Each row below holds a small network's activations on one input, seen along a few directions.
In each table, some parts of the input vary, and every possible input appears once, in random order.
Descriptions start from the smaller parts, as in this example, which fits no table here: one of 5 places around a ring, together with either a single point or one of 9 places around a ring or (one of 3 separate values, together with one of 6 places along a line).
Shared parts are said once, and a part with two or three values counts as separate values.
(in the rows, 128 means zero)

Other details of the inputs shift rows strongly along two fixed directions, in all tables alike. That doesn't count.

Rows:
row 1: [145 198 143 183 189 128 179 152 107  72 136 165 117]
row 2: [166 177 184 172 105 165 171 167 116  96 103 172 142]
row 3: [166 191 153 166 179 139 184 152 115  46 145 143 120]
row 4: [106  83 112 163 125 148 105 101 120 117 135 138 136]
row 5: [150  99 132  79  95 128 148 136 122 179 112 113 143]
row 6: [107 117 139  75 100  95 128 110 147 155 118  94 115]
row 7: [114 159  70 190 148 108  67 151 120 160 120 191 123]
row 8: [112 136 102  51  83 148 136 142 151 154 148  62 121]
row 9: [114  87  85 104 209  94 103 109 134 123 146 131 144]
row 10: [121 140  66 181 223  63  96 131  89 135 113 205 138]
row 11: [158 207 164 155  87 194 167 171 149  66 155 101 110]
row 12: [104  97 124  83  80 144 151  99 101 147 138  69 133]
row 13: [149  87 153  50  94 152 144 126 138 149 115  98 143]
row 14: [107  85 130 128 144  83  76 103 165 144 132 146 123]
row 15: [106  95 110 143 121 135  98  94  99 137 129 142 128]
row 16: [110 142 110 199 159  53  62 113 118 166  87 206 128]
row 17: [156 170 162 185  72 178 205 148  94  86 128 103 108]
row 18: [142  78 160  86 116 161 143 124 158 151 132 114 141]
row 19: [119 114 122  93 110 156 108 140 168 120 156  72 130]
row 20: [108  98 139  70 121  89  89  90 152 159 115  95 117]
Description of these inputs: one of 4 places along a line, together with one of 5 separate values.
The inputs of row 11 and row 15 match in every part but the choice among 5 separate values. If row 8 is changed in the same way as row 11 into row 15, which row does it become?
> row 12
Which other rows does row 5 become when the place on the line of 4 takes its other values? List them by row number.
> row 2, row 13, row 18
Which other rows does row 17 become when the choice among 5 separate values takes its other values? List them by row number.
> row 5, row 7, row 10, row 16
Which other rows does row 18 become when the choice among 5 separate values takes its other values? List them by row number.
> row 4, row 9, row 14, row 19

Rows:
row 21: [109 130  95 196 161 112  41 133 125 153 145 165 120]
row 22: [ 98  94 110  26 128 129 131 123 170 147 160  51 102]
row 23: [136 108 127  26  64 143 159 130 129 180 114  82 123]
row 24: [176 128 150 149 134 154 183 154 116 115 125 145 141]
row 25: [132 152  87 161 188  66  97 146  97 132  93 211 130]
row 26: [115 144 113 175 169  77 105  95 107 155 103 191 116]
row 27: [155 153 183 139 120 135 173 166 151  63 124 110 117]
row 28: [166 173 198 141  87 151 155 145 139 133 104 134 125]
row 29: [155 148 146 148 125 190 183 127 111  67 154 113 134]
row 30: [117 167 133 172 149 107  77 124 103 163  87 227 129]
row 31: [137 108 101  33 115 120 158 130 123 131 120  45 120]
row 32: [116  82 100  48 105 137 113 109 181 153 164  40 131]
row 33: [158 159 128 165 128 156 140 165 155 118 136 118 116]
row 34: [ 76  69  84  78 152  56  71  58 119 191 129 143 134]
row 35: [ 90 110 110 175 164  90  92 102 120 129 114 191 103]
row 36: [171 154 172 145  75 155 160 164 135 136 106 148 125]
row 37: [ 95  86  65  80 160  83  69  97 121 145 122 123 137]
row 38: [119  94 133  24 111 112 123 106 179 166 170  45 139]
row 39: [132 116  90 158 191 113 117 128  85 153 114 214 144]
row 40: [124 149 121 187 123 135 134 103 121  90 135 152 114]
row 41: [ 75  56  54  65 160  97  34 102 176 192 141 117 140]
row 42: [102 154 138 171 141 107  64 113 103 145 112 234 144]
row 43: [125  88 130  95  81 135 148  93 154 128 139  61 125]
row 44: [161 108 131  17  80 142 186 149 180 164 156  15 118]
row 45: [134  97 150  62  53 169 138 117 158 141 134  55 136]
row 46: [144 188 163 144 146 107 154 137 115  71 132 146 131]
row 47: [139 137 155 190  95 137 140 125 116 108 137 110 106]
row 48: [ 94 175 116 145 120 138 156 173 150 127 160  95 151]
row 49: [106 171 113 169 187  92  74 118 131 129 150 200 131]
row 50: [106 106  85  53 120 140 115 104 159 140 165  57 120]
row 51: [127 108  81 168 190 134 103 121  80 141 114 195 141]
row 52: [116 104 106  20 112 123 148 119 141 108 133  46 123]
row 53: [ 63 125  86 224 150  74  98 128  99 159 112 201 156]
row 54: [ 97  92  74  88 151  79  65 107  95 157 127 109 122]
row 55: [159 134 165 149 119 193 182 147 136  64 141 118 142]
row 56: [112 121 121 202 120 124  38 129 101 161 111 194 129]
row 57: [133 114 110 186 143  83 108 121 122 161 102 190 126]
row 58: [135  90  93 184 182 128  92 130 101 147 105 196 150]
row 59: [136  73 128  36  58 155 133 126 148 188 109  51 129]
row 60: [ 95  56  71  58 198  79  80  76  97 213 116 151 151]
row 61: [ 40  65  70  76  99  92  64 117 113 234 106 138 172]
row 62: [179 170 157 162 117 146 177 172 128  74 112 109 121]
row 63: [143 137 176 145 101 116 163 108 142 110 139 112 130]
row 64: [167 180 192 149 122 120 172 150 136  66 136 123 137]
row 65: [170 207 173 131 135 123 194 153 119  74 115 112 115]
row 66: [146 174 157 193  92 156 170 127 100  81 146 108  91]
row 67: [133 203 164 171 106 133 206 189 115  59 127 105 149]
row 68: [116 173 102 155 196  90  84 125 130 158 125 181 118]
row 69: [102 151  85 182 166 117  57 127 107 138 153 159 105]
row 70: [162 133 156 162 120 183 173 133 128  73 145 117 144]
row 71: [126 133  94 173 153  86 118 114 103 155 106 196 115]
row 72: [127 154 153 173 119 176 210 166  96  89 145 119 170]
row 73: [152 167 147 140  80 181 155 153 114 117 107 132 114]
row 74: [115  58 160  15  63 146 133 123 170 172 123  50 125]
row 75: [ 96  68  78  66 153  79  64 110 145 151 110 119 146]
row 76: [101 142 108 196 126 129  43 123  82 149 115 204 118]
row 77: [149 131 168 165 153 137 148 124 114 102 142 163 157]
row 78: [134 146 152 193 108 144 146 125 146  80 123 147 120]
row 79: [108  64 141  77  99 109 141 102 161 146 127  71 112]
row 80: [172 206 145 150 112 188 196 173 143  77 148  87  98]
row 81: [157 168 142 176 104 156 189 133 113  92 123 117 100]
row 82: [105  69  94  48 140 152 133  98 121 135 144  91 142]
row 83: [142 170 200 125  69 190 183 159 139  78 124 116 102]
row 84: [156 100 124  40 107  97 162 144 142 146 115  64 132]
row 85: [122 123 108 180 158  89  62 134 101 127 117 161 129]
row 86: [ 84   9  86  74 183  92  65  93 131 190 118 145 152]
row 87: [116 101 129  34 126 111 152 130 141 114 128  62 112]
row 88: [141 148 172 149  78 178 130 149 153 100 117 140 133]
row 89: [171 145 171 182 110 186 174 149 100  77 150 104 125]
row 90: [125 179 123 138 135 168 141 148 157  79 158 115 107]
row 91: [107  35  85  61 187  77  75  82 116 220 112 139 162]
row 92: [153 152 150 164 124 182 169 134  80  81 156 109 119]
row 93: [133 168 147 168  91 175 123 132 122  92 126 156 125]
row 94: [160 185 162 150 140 132 147 151 163 125 138 119 118]
row 95: [134 127 155 142 154 164 171 138 113  84 139 144 121]
row 96: [148 153 139 170 134 130 129 141 135  75 124 139 133]
row 97: [141 147 158 143 155 145 163 118 100  98 150 155 146]
row 98: [186 199 194 154 125 126 191 163 136  71 113 113 123]
row 99: [ 94 142 110 179 134 139  57 126 117 127 104 223 131]
row 100: [130 170  80 177 186  98  92 152 125 150 125 209 119]
row 101: [127 137 133 206 163  76  98 107 123 151  98 199 126]
row 102: [124 107 100 201 146 101  93 116 119 151  99 179 124]
row 103: [126  78 169   4  54 134 136 101 156 180 137  49 148]
row 104: [101  92 103  63  99 129 142  86 141 131 135  74 113]
row 105: [125  91 148  29  96 148 158 140 195 137 164  19 110]
The inputs of row 63 and row 77 match in every part but one. If row 79 is changed in the same way as row 63 into row 77, which row does it become?
> row 86
The inputs of row 55 and row 75 match in every part but one. If row 97 is changed in the same way as row 55 into row 75, which row does it become?
> row 46
The inputs of row 81 and row 51 match in every part but one. If row 53 is changed in the same way as row 81 into row 51, which row does it become?
> row 72
What do these inputs look like to the network?
> one of 5 separate values, together with either a single point or (one of 2 separate values, together with one of 8 places around a ring)
Which other rows does row 28 become when the choice among 5 separate values takes its other values? List them by row number.
> row 91, row 94, row 98, row 101
Which other rows does row 32 become when the choice among 5 separate values takes its other values? List them by row number.
> row 43, row 45, row 70, row 96
